A small network was shown many inputs. Here are its activations along a few directions, one row for each input.
In each table, some parts of the input vary, and every possible input appears once, in random order.
Descriptions start from the smaller parts, as in this example, which fits no table here: one of 3 separate values, together with either a single point or one of 9 places around a ring or (one of 5 places around a ring, together with one of 6 places along a line).
Shared parts are said once, and a part with two or three values counts as separate values.

Other details of the inputs shift rows strongly along two fixed directions, in all tables alike. That doesn't count.

Rows:
x1: [ -9,   9, -20,  -2,   3,  -9,  -8,  -1,   6,  -4,  14,  -1,   5,  -8,   5]
x2: [ -9,   3, -17,  -5,   0, -13,  -6,  -1,   4,  -5,  12,  -3,  11,   0,   6]
x3: [ -2,   6,  -4, -14,   5, -18,   1,   1,  -2,  18,   3, -10,   2,   0,  -3]
x4: [ -3,   9, -17,  -7,  -5,  -9,   0,   4,  -5,  -1,  18,  -2,  13,  -3,   6]
x5: [  1,   1,  -9, -11,   2, -10,  -3,   2,  -9,  16,  18,  -7,  -1,   0,   2]
x6: [  3,   3,   1, -10,  -2, -21,  -9,   2,   7,   4,   9,  -8,  -1,  -4,  -1]
x7: [-12, -22,  26,  26,  -5,  29,  10,   5,   8,  -7, -16,  16,  -1,  -4,  -1]
x8: [-10,   3, -13,  -7,  -2,  -6, -11, -10,   0,   3,  16,  -7,   7,   0,   3]
x9: [ -8,   8, -14, -17, -10, -15,  -1,  -1,  -1,  -4,   4,   3,   2,   3,  -5]
x10: [ -8,   2, -13,  -4,   8, -13, -12,   6,   3,   4,  10,  -2,  -1, -10,   2]
x11: [  0, -20,  20,  20,  -6,  29,   4,  12, -13, -15, -22,  -3,   1,  -3,  -4]
x12: [ -1, -17,  25,  14,  -4,  22,   2,   4, -11, -22, -27,   7,  -7,   2, -14]
x13: [  4,   8,  -2,  -8,   3, -17, -11,   2,   9,   5,  10,  -5,  -7, -11,  -1]
x14: [  5,  -4,  16,  11, -10,  31,  10,   5, -14, -23, -18,  10,   0,   6,  -9]
x15: [  9,  -5,  28,  15,   3,  29,  13,   7, -17,  -3, -19,  -4,   0,   0,  -9]
x16: [ 15,  -1,  25,  16, -13,  34,   7,   5,  -8, -20, -12,  -1,   5,  -1,  -2]
x17: [ -8,  13,  -6,  -9,   3, -10,  -3,  -7,   3,   5,   8,  -8,  10,   1,  -4]
x18: [  3, -15,  22,  21,  -5,  32,   7,  15, -17, -15, -14,  -2,   2,  -4,  -6]
x19: [  3, -15,  34,  25, -11,  25,  10,   0,  15,  -4, -18,  14,  -6,  -4,  -5]
x20: [ -9,  -3, -10,  -7,   4, -18, -10,   6,   1,   3,  10,  -4,   5,  -3,   1]
x21: [  5, -11,  23,  10,  -7,  23,  10,  10, -17, -17, -19,   7,  -8,   3, -13]
x22: [122, -20, -48,  24,  69, -27,  60,  -8,  36,  17, -46,  44, -43,  96,  97]
x23: [ -4,  -4, -10, -12,   0, -13,  -7,   0,  -5,  16,  10,  -9,  -1,   0,   3]
x24: [  9,   3,  20,  17,  -1,  36,  12,   2, -14,  -9, -18,   0,   7,   5,  -4]
x25: [  6,  -7,  17,  20,  -7,  40,   5,  -2, -19, -13, -10,   0,   5,   2,   2]
x26: [ -6,  19, -12,  -6,   8,  -8,  -4,  -7,   6,   7,   9,  -6,   2,  -5,  -2]
x27: [ -5,   5,  -1, -12,  10, -17,  -4,  -2,   1,  14,   5,  -9,   3,  -2,  -6]
x28: [-13,   3,   1,  -6,   3, -14,   7,  -8,  18,  27,   9,   7,   2,  -6,  -9]
x29: [ -6,  15,  -9, -12,  -2, -10,   0,  -4,  -1,  10,   6,  -9,  10,   1,  -2]
x30: [ -5,  11,  -4,  -9,  14, -13,  -6,  -2,   2,  14,   6,  -7,  -3, -10,  -6]
x31: [ -8,   7, -14, -14,  -3, -18,  -4,  -5,   3,  -7,   6,   5,   2,   5,  -4]
x32: [  5,   4,  -1, -13,  -7, -21,  -5,   5,   3,   8,   8, -10,  -1,  -5,  -1]
x33: [ -6,   1, -11,  -7,   9,  -9, -14,  -3,   0,  12,  13,  -5,  -6,  -8,   1]
x34: [ 11,  -5,  23,  16, -15,  30,   5,   2,  -4, -20, -20,  -4,   4,   0,  -1]
x35: [  0, -12,  18,  20, -11,  41,   2,  -4, -15, -15, -18,  -4,   5,   1,   0]
x36: [  2,  16,  -9,  -6,  -2, -12,  -8,  -4,  12,  -3,  14,  -5,  -1,  -9,   3]
x37: [ -6,  -5,  -8, -10,   5, -13, -12,  -3,  -1,  12,  12,  -7,   1,  -1,   1]
x38: [ -7,  12, -18, -12,   1, -15,  -6,  -5,   5,  -5,   7,   7,  -5,  -2,  -4]
x39: [ -7,   6, -10, -13,   5, -20,  -8,   1,   2,   1,   4,   6, -11,  -5,  -7]
x40: [-16,  -2,  -4, -11,  -5, -22,   4,  -3,  17,  13,   7,  20,  -7,  -2,  -8]
x41: [ -2, -12,  15,  22, -11,  35,   5,   5, -11, -23, -20,  -2,   9,  -2,   0]
x42: [ -6,   1,  -8, -17,  -5, -23,  -2,   4,  -4,   4,   2,   2,  -5,   1,  -8]
x43: [ -8,   9, -17,  -4,   3,  -3, -12, -10,   2,   4,  17,  -5,   0,  -6,   4]
x44: [-18,  -7,  -1,  -5,  -2,  -8,  -2,  -8,  14,  23,  17,   8,  -1,  -6,   0]
x45: [  0,  10,  -4,  -9,  -7, -14,  -7,  -4,   9,  -4,  13,  -7,   6,  -3,   1]
Each input here is: one of 5 separate values, together with either a single point or (one of 2 separate values, together with one of 4 places along a line).
Changing only the choice among 5 separate values turns x14 into x24. The same change can be made to x9. Which row results? -> x29
Changing only the choice among 5 separate values turns x23 into x42. The same change can be made to x43. Which row results? -> x38
Which other rows does x39 become when the choice among 5 separate values takes its other values? List them by row number. -> x10, x13, x30, x33
Which other rows does x3 become when the choice among 2 separate values takes its other values? List them by row number. -> x29
Which other rows agree with x36 in the choice among 5 separate values? List them by row number. -> x6, x13, x16, x19, x22, x32, x34, x45
Which other rows does x25 become when the place on the line of 4 takes its other values? List them by row number. -> x8, x35, x43
